These are the activations of a small neural network, seen along a few directions. Each row is one input.
In each table, some parts of the input vary, and every possible input appears once, in random order.
Descriptions start from the smaller parts, as in this example, which fits no table here: one of 3 separate values, together with either a single point or one of 9 places around a ring or (one of 6 places along a line, together with one of 8 places around a ring).
Shared parts are said once, and a part with two or three values counts as separate values.

Other details of the inputs shift rows strongly along two fixed directions, in all tables alike. That doesn't count.

Table:
row 1: [  6 -18  -8 -54   1 -38 -36  -4  -4  34  19  -3]
row 2: [ -1  -4 -48 -18  42   8 -75  38 -10   8 -20  -2]
row 3: [ -8   4 -36  -1  30  -7 -83  51   8 -22 -16 -56]
row 4: [  1   7   5  23  16   0 -22  23  27 -41 -11 -31]
row 5: [ 17   1  10  10 -18  17  64 -30   4 -13   9  16]
row 6: [-15 -28 -31 -33 -10  -6  -3   0 -27  29  22  20]
row 7: [ -1 -20  -4 -34  14  -6   0 -14  -9  49  17  36]
row 8: [ -8   6  14  23 -36  10  57 -25 -15   0  15   8]
row 9: [ -2 -11 -34 -12  10 -13 -48  37  -3  -1   8 -24]
row 10: [-20   9  16  31  19  20 -15  12  19 -45 -35 -10]
row 11: [  1 -25  -7 -43  16 -27 -28   4  -1  43  34   5]
row 12: [ -7 -22   5 -44  -7 -21 -10 -19 -16  38   5  37]
row 13: [  8  -2  10  15 -21  14  68 -28   4 -12   7  21]
row 14: [ -1  17 -17  36   9  23 -12  26   1 -33 -35 -14]
row 15: [  5  23  10  41 -14   2  11  12  10 -30   1 -36]
row 16: [  8   6  34   7 -35  -3  53 -29  -3  -2  -7  24]
row 17: [-11 -18 -22 -37  -5 -12   0  -8 -27  53  35  31]
row 18: [ 10  19  25  22   5 -12 -31  19  21 -34 -29 -27]
row 19: [ -4   1  27   9 -10   9  41 -20   1   8   6  17]
row 20: [  7  13   5  26 -30  13  62 -23 -12   3  11  13]
row 21: [ -7  14  21  38  -1  22  26   0  17 -43 -22  -3]
row 22: [  5  39  30  57  36  36 -24  18  29 -50 -56 -25]
row 23: [  7   0  17  -1 -13  -8  26 -17  10   1  22 -24]
row 24: [ 25  11  28   6 -29   4  53 -34  -2  -3  -9  22]
row 25: [  3  25   7  35 -16   2  10   5  11 -30   2 -50]
row 26: [-12 -27 -42 -41   3  -9 -23  13 -26  37  20  23]
row 27: [ 16  16   3  22 -27  16  59 -26 -12   2  13   8]
row 28: [  4 -19  -9 -48  11 -22 -28  -7 -13  45  -2  42]
row 29: [  0 -26 -19 -43   0 -23  -5  -8   3  20  38  -9]
row 30: [-29   7  10   8  59  12 -87  35  16 -10 -44 -10]
Description of these inputs: one of 5 places along a line, together with either one of 2 separate values or one of 4 places along a line.
Changing only the place on the line of 5 turns row 19 into row 26. The same change can be made to row 22. Which row results? -> row 2
Change only the choice among 2 separate values in row 15. List by row number the other rows that result. -> row 25
A walk changes only the place on the line of 5. It starts at row 28 and steps to row 7. List the rest of the walk in order. -> row 13, row 20, row 14

Table:
row 31: [-21 -20   5 -47  67   4 -78   9  -5  45 -26  63]
row 32: [-19  52  34  79  -9  30  19   7   5 -36 -26 -33]
row 33: [ 23 -21 -22 -38 -20 -25  21 -19  -2  -2  19   5]
row 34: [  3  22  28  37  25  -2 -34  21  31 -36 -13 -60]
row 35: [-16  22  20  58  -8  20  32   3  17 -38  14 -42]
row 36: [-21 -22 -51 -33  16   2 -36  12 -41  56  13  26]
row 37: [ -1  15  16 -12   8 -15 -42  10  -3  34  -2  -9]
row 38: [-23 -19   7 -18  79  15 -59  15  43 -11 -27  12]
row 39: [ -5 -23 -21 -11 -43  18  88 -26 -19  14  60   7]
row 40: [ 30  24  16  28 -50   3  50 -29  -6 -30 -28   5]
row 41: [  8  27 -17  49  10  22 -22  31  -2 -41 -56  -1]
row 42: [  7   4  12 -23  -5 -29 -42   9  -3  18 -17   3]
row 43: [ 24 -24  21 -26 -54 -36  75 -37   2   8  47  -2]
row 44: [ 11 -36 -47 -42 -15  -7  27  -7 -15  18  42  25]
Describe the family of inputs behind these rows. -> one of 2 separate values, together with either a single point or one of 6 places around a ring
Changing only the choice among 2 separate values turns row 38 into row 31. The same change can be made to row 33. Which row results? -> row 40
Change only the choice among 2 separate values in row 42. List by row number the other rows that result. -> row 43
Change only the choice among 2 separate values in row 34. List by row number the other rows that result. -> row 37

Table:
row 45: [ -1   4  11  19 -32  13  53 -18 -16   1  -3  23]
row 46: [  8 -18  -1 -30 -16 -16  32 -23 -12  51  54  10]
row 47: [  8   9  11  16 -23  15  55 -28 -13   5  -4  34]
row 48: [-19 -25  -6 -53  31 -27 -64  14 -11  57  14  21]
row 49: [ -4 -13 -43 -31  23  -1 -42  19 -22  41  11  18]
row 50: [ 10  14 -16   7  32  -6 -73  43  15 -22 -31 -36]
row 51: [  4  23   5  21  14   4 -43  20  18 -43 -45 -39]
row 52: [ -5   4  14  16 -34  -5  49 -18  -5   4  37 -15]
row 53: [-12  12  -4  38  21  16 -23  31  22 -54 -21 -36]
row 54: [  4  21  34  56 -20  33  67 -21  26 -68 -21 -27]
row 55: [ -4  13 -20  12  20 -12 -71  45  11 -29 -25 -42]
row 56: [ 25  23  32  30 -27   2  41 -20  11 -34 -23   1]
row 57: [ -5 -19 -11 -30  38  -2 -36   7   9  14  -5  27]
row 58: [ 13 -25 -11 -20 -17   0  58 -23  -3  16  44  16]
row 59: [ 16 -17   6 -29 -41 -25  35 -24 -14  22  19  22]
row 60: [-13  -3 -25 -17  19   8 -36   8 -16  17 -12   8]
row 61: [ -1 -29   5 -24 -21  -5  49 -25  -4  16  28  32]
row 62: [ -2   9  -8  26 -38  13  56 -11 -18  -6  17   2]
row 63: [-11 -25 -13 -67  45 -29 -72   4  -9  71  17  37]
row 64: [-13  42  37  60  27  25 -35  19  31 -58 -53 -54]
Describe the family of inputs behind these rows. -> one of 4 separate values, together with one of 5 places along a line
Changing only the place on the line of 5 turns row 61 into row 57. The same change can be made to row 48. Which row results? -> row 63
Change only the place on the line of 5 in row 47. List by row number the other rows that result. -> row 45, row 49, row 60, row 62

Table:
row 65: [  8  28   3  27 -42   5  42  -5 -13 -22  -4 -17]
row 66: [  4  -3   7   8 -45  12  57 -33 -25   8  -4  28]
row 67: [-12   8 -12  36  21  35 -17  16   1 -35 -40  -6]
row 68: [ 22   7   9  13 -51 -20  50 -18 -11   9  36 -14]
row 69: [ 16   8   2   6 -51 -25  53 -24 -10   3  32 -15]
row 70: [  0  -9 -20 -25 -17  -7  23 -18 -36  50  10  34]
row 71: [-13 -23 -13 -28   0   7  21 -27 -10  30  22  46]
row 72: [  3   8  -5  10  -7   9   0   3 -22  29 -11  16]
row 73: [-18   6   2   1  64   8 -66  22  17  -7 -15 -15]
row 74: [ -3   7 -29  15  30  -5 -64  44  11 -11   7 -43]
row 75: [  7  15  25  46 -34  -7  27   8  17 -59 -17 -33]
row 76: [  3  -7 -19  -1 -39  12  56 -17 -16 -12  26   0]
row 77: [ -8 -23 -41 -57  -7 -22 -45   8 -32  38  13  15]
row 78: [-16  -7 -32  -5  30   7 -54  49   4 -26 -18 -14]
row 79: [  4  42  40  64 -11  24  29  -7  11 -24 -32   1]
row 80: [ -7 -34  12 -32   8  -8  21 -20   2  19  28  31]
row 81: [  7   5 -15 -10 -25  -6   0   6 -24  24  16  -1]
row 82: [ 19  20  42  25 -32  -5  44 -16   9  -4   9 -27]
row 83: [-15  20   1  31  27  26  -4   5  15 -17 -21   6]
row 84: [-11  -5 -52 -21  25   4 -47  36 -14   5   9 -13]
row 85: [  1   9   9  47 -16   4  31  14  25 -62  -5 -37]
row 86: [ -3  20  -9  50  26  37 -14  24  -1 -20 -30 -13]
row 87: [ -1  14  25  30  29  20 -10   6  17 -13  -3 -17]
row 88: [ -6  -1   1 -27 -11 -13  22 -27 -19  48  16  44]
row 89: [  0   5  34   6   0 -12 -13  10  26 -29 -26 -26]
row 90: [  6  -3  -5  -4 -25 -24  -7  -4  -6  -8   9 -18]
row 91: [  2  25  41  25  14   5 -19   2  10  -6 -16 -11]
row 92: [-16 -38 -12 -57  33 -10 -40 -11  -5  40  28  26]
row 93: [ 14  11  24  29 -16   9  52 -12  18 -13  21 -33]
row 94: [-6 -4 -7 -8 14 11  7 -7 -6 32 21 28]
row 95: [ 39   8 -25 -24  64   4 -72  25  25 -17 -44   8]
row 96: [ -2 -23  -6 -29   0  -7   3 -13  11  12  24 -13]
row 97: [-10  18 -16  41  28  33 -14  21   1 -25 -34 -12]
row 98: [  7 -22  12 -40 -26 -26  13 -29  -3  30  24   1]
row 99: [-17   9  16  33  30  25 -14  19  25 -39 -38   9]
row 100: [ -1  14  50  19 -20   5  34 -32   9 -21 -13   3]
row 101: [  4  15  21   2   2 -13 -13   5  13  -6 -10 -32]
row 102: [ -9   7  44  12  13  -2 -14   2  19 -28 -31   3]
row 103: [ 54 -22 -26 -79  20 -35 -49 -14  -3  52  -7  53]
row 104: [-13 -13   1 -10  40  -5 -55  35  34 -20 -19 -30]
row 105: [-23   4   9  -3  42  -1 -67  28  12  -8 -49  22]
row 106: [-17 -42 -38 -48  28  -1 -28  14 -21  37   9  40]
row 107: [ 12   5 -14  11 -40  15  63  -8 -17   0  37  -4]
row 108: [ -3   4  24   3 -34   3  52 -39  -8  11   0  37]
row 109: [  7  -7   5  -3 -49  -8  52 -10 -17  -8  12  11]
row 110: [ -3   1 -16  24  -2   0 -12  13  14 -38   1 -39]
row 111: [  0 -12  -9 -24   5  -9   8  -9  11  19  30 -18]
row 112: [ -9 -17   1 -56  25 -30 -44  -8 -14  58  19  25]
row 113: [ -4 -28  -9 -29 -13 -10  16  -7 -27  33   1  45]
row 114: [  2  -1 -27   4  -7 -11   8   3   3  -6  29 -29]
Describe the family of inputs behind these rows. -> one of 2 separate values, together with either a single point or (one of 4 places along a line, together with one of 6 places around a ring)
Changing only the choice among 2 separate values turns row 106 into row 113. The same change can be made to row 104. Which row results? -> row 89
Changing only the choice among 2 separate values turns row 93 into row 82. The same change can be made to row 111. Which row results? -> row 101
A walk changes only the place on the line of 4. It starts at row 91 and steps to row 112. List the rest of the walk in order. -> row 100, row 102
A walk changes only the place on the line of 4. It starts at row 75 and steps to row 90. List the rest of the walk in order. -> row 69, row 68
A walk changes only the place on the ring of 6. It starts at row 76 and steps to row 110. List the rest of the walk in order. -> row 96, row 92, row 71, row 67
